These are the activations of a small neural network, seen along a few directions. Each row is one input.
In each table, some parts of the input vary, and every possible input appears once, in random order.
A made-up example of a description, with smaller parts first: values(2) and (point or ring(9) or (line(6) and ring(8))).
Shared parts are said once, and a part with two or three values counts as separate values.

Other details of the inputs vary at random and push rows far along two fixed directions, the same in every table; ignore that.

Table:
r1: [ 12 -24  18  11 -26  -7  -9   9  31  10  -6   8  -4   5]
r2: [ -8  -4   2  11 -17   4   0  10  15  17  -2   8  10  17]
r3: [  7  10   7 -12   9   0   1  -6 -11 -15   3 -10 -13 -10]
r4: [ -9   6 -15  -9  19  -8   5  -4 -23 -16  -3 -12  -5 -10]
r5: [ -3  11 -18   8  12  29  -4 -12  18  26  -6  16  28  42]
r6: [  2   1 -12  -5  18   2   5  -8  -1  -7 -12   1  -8   5]
r7: [-4 12 -7  6  5 14  1 -5  3 13 -3 -3 17 18]
r8: [ 1  6  2  8  1 14  0 -4  4 13  1  3 12 13]
r9: [ 13 -26  16   9 -17  -5  -7   8  25   6  -6  17 -11   4]
r10: [  9 -13  25  -8 -20 -27  -3  17 -10 -15  16  -9 -30 -51]
r11: [ -8  13  -7  -3   8  -1  10   0 -14  -2   3 -10  -5  -5]
r12: [ -9  17 -21 -12  19  -2   8  -4 -23 -12   0 -14  -7 -13]
r13: [ -4  18 -10  -7  27   7  12  -7 -22  -5   4  -5  -9  -3]
r14: [  2 -12   7   5 -19   0  -6   9  17  12   2  15   5   2]
r15: [ 3  8  2 -2 -1  8 -4 -4 12  1 -6 -4  9 16]
r16: [  5 -13  16  -4  -8 -20  -4   8  -9 -11   8  -6 -14 -29]
r17: [ -7   5 -19  10   8  22  -5 -11  16  18  -8  12  33  39]
r18: [ -6  10  -8  -5   4  -3   3  -1 -10  -3   2  -9  -2 -10]
r19: [-11  16 -17  -6  17   1  11  -3 -25 -11  -2 -14  -4  -8]
r20: [ -7   5 -11   4   2   2  -2  -5   0   1  -1  -4  14   6]
r21: [  4   0   4  -5   8  -5  -1  -5 -16 -13  10  -7  -9 -23]
r22: [  3 -19  20  12 -31  -4  -5  17  16  13   3  16   3  -1]
r23: [ -4   1 -19   1  10   8   2  -7  10   3 -16   0   5  22]
r24: [  4 -16  13  -3  -5 -13  -3   4  -6  -6   6   8 -12 -19]
r25: [  0   2  11   1  -6  -6   3   7  -5   2   8  -5  -9 -11]
r26: [ -9   1 -16   6   1   7  -3  -3   5   6  -4   2  20  18]
r27: [ -1  11 -15  -8  24   3   5 -11 -21 -13   4  -5  -2  -9]
r28: [  8 -25  27  16 -37  -4  -7  19  22  17   6  21   1  -1]
r29: [-4 -3 -8  2  7  5 -3 -6  4  6 -5 10 14 17]
r30: [ 0  8  5  1  6  4  5 -2 -8  3  7 -3 -6 -3]
r31: [ -6  14  -9  -8  19   1  11  -2 -20  -7   3  -6  -8  -7]
r32: [  0   4  -2  -3   7  -5  -1  -3 -11  -9   5 -10   0 -13]
r33: [ 13 -20  27   4 -32  -4 -10  13  27   5   1  18  -2   6]
r34: [ -4   7  -7  -4  -1   6   0  -2   7  -3 -10  -1   8  19]
r35: [  8 -13  25 -10 -26 -26  -1  16  -3 -22   7  -9 -25 -35]
r36: [  7  -7  15  -9 -11 -12  -1   8   0 -16   1   2 -14 -15]
r37: [  8 -28  17  11 -32 -13  -7  12  30   8  -6   9  -6   0]
r38: [ -9  17 -13  -5  14   0  11  -3 -23  -9   0 -15  -2 -11]
r39: [  8   2  -4  -2  17   4   1 -11  -1  -4  -7  -4 -10   4]
r40: [ -9   5 -15  12   5  16  -6 -10  17  20 -10   7  33  41]
r41: [ 3  8 -3  0  6 11 -3 -7  3 10  4  1  8  6]
r42: [  3   4  -1  -8  18  -4   1  -8 -19 -10   6  -8  -7 -14]
Each input here is: ring(6) and (values(2) or line(5)).
Q: The inputs of r42 and r16 match in every part but the ring(6) part. If r41 is changed in the same way as r42 into r16, which row does it become?
A: r10
Q: The inputs of r5 and r18 match in every part but the ring(6) part. If r27 is changed in the same way as r5 into r18, which row does it become?
A: r20
Q: Which other rows agree with r14 in the ring(6) part? List them by row number.
A: r6, r17, r22, r29, r31, r36
Q: Which other rows does r1 become when the values(2) part takes its other values? List them by row number.
A: r15
Q: Which other rows does r13 become when the ring(6) part takes its other values? List them by row number.
A: r2, r11, r25, r30, r31
Q: Start at r38 and move only the ring(6) part, one step at a time. The first step leads to r19. Which rows follow, in order?
A: r22, r28, r8, r7

Table:
r43: [ -7  -1   5  -3 -13 -11   1  12 -15  -4  16  -2  -4 -28]
r44: [  3 -10  -1   9  -1   9  -5  -2  14  13  -4  13  10  16]
r45: [  7 -20  15   2 -19 -15  -8   8  11  -4   2   6  -4 -11]
r46: [ -1   0  17  -4 -16 -20   3  12 -23 -10  22 -16 -18 -46]
r47: [ -9  -9  11   6 -21 -17   2  18 -10   1  10  -2  -2 -20]
r48: [ -6  36 -32 -12  51  25   8 -29 -22  -5  -8 -13  14  25]
r49: [ -1  19 -17 -15  39   2   8 -16 -31 -18   1 -14 -10 -13]
r50: [ -2  16 -12  -3  19  16   6  -9   0   5  -6  -3   3  20]
r51: [ -1 -13  -2  14 -17   9  -8   1  33  22 -11  16  19  32]
r52: [  4  -9  10   0 -11  -4  -6   3  11  -2  -2   3   0   1]
r53: [ -4  11 -14   2   8  14   1  -7  14   6 -13   0  12  28]
r54: [  3 -15   3  12 -15   2  -9   1  22  12  -9  15  11  18]
r55: [  8  -6  18   2 -11  -3   0   5   5  -4   4   3 -11  -7]
r56: [ 3 -6  1  7 -5  5 -2  3 12 13 -4 11  4 12]
r57: [  3   7   1 -17  13 -12   9   1 -22 -27   1 -16 -24 -26]
Q: What do these inputs look like to the network?
A: values(3) or (values(2) and ring(6))
Q: Start at r55 and move only the ring(6) part, one step at a time. The first step leads to r50. Which rows follow, in order?
A: r56, r44, r49, r48

Table:
r58: [ 14  -9   9 -11  13 -14   6  -3 -13 -26   2   1 -38 -33]
r59: [ -4  22 -16  -9  25   1   6 -18 -18 -13  -3 -28  -7 -10]
r60: [ -9 -21   9  15 -30  -7  -6  16  22  24  -2  18  12  13]
r61: [ -8  12 -22  -5  30  -5   7  -8 -33 -17   0 -14   2  -9]
r62: [  3 -10  18  13 -22   4  -2  10  22  27   4  21   4  16]
r63: [ -4 -13  -8  19 -15   3 -10   2  23  27  -4   9  23  17]
r64: [  5 -36  33   5 -48 -28 -19  26   8  -6  18  18  -6 -37]
r65: [ -7  25 -10  -2   6  14   6   0   4  -1  -6 -10   8  19]
r66: [  8 -10  12  13  -4  13  -6  -2  12  20   1  14  15  20]
r67: [  6   1  13 -16 -10 -12  -7   0  -9 -19   8  -9  -6 -21]
r68: [ -5  22 -20   0  25  19   2 -21  -3   0 -11 -15  23  35]
r69: [-18  21 -32  -2  18  18  13  -4 -17   1  -8  -7  12  15]
r70: [  2  15 -20 -16  30   6   6 -17  -8 -19 -22 -14  -6   9]
r71: [ -4   2   8   7 -17   3  -2   5  26  17  -6   2  11  24]
r72: [ 10  -3  17 -14   3 -10  -2   2 -22 -18  21  -1 -20 -39]
r73: [  6  -3  17   2 -18   1   7  13   2   5   8   8 -12 -12]
r74: [  4 -21  -2 -14   5 -26   4   8 -16 -29   0  -2 -34 -35]
r75: [  2   4  -7  16   9  21  -5 -10  18  28   0   7  18  27]
Q: The inputs of r71 and r60 match in every part but one. If r70 is changed in the same way as r71 into r60, which row does it become?
A: r74
Q: What do these inputs look like to the network?
A: values(3) and (point or line(5))
Q: Which other rows does r63 become when the values(3) part takes its other values? List them by row number.
A: r59, r75
Q: Which other rows does r75 become when the line(5) part takes its other values? List them by row number.
A: r62, r66, r72, r73
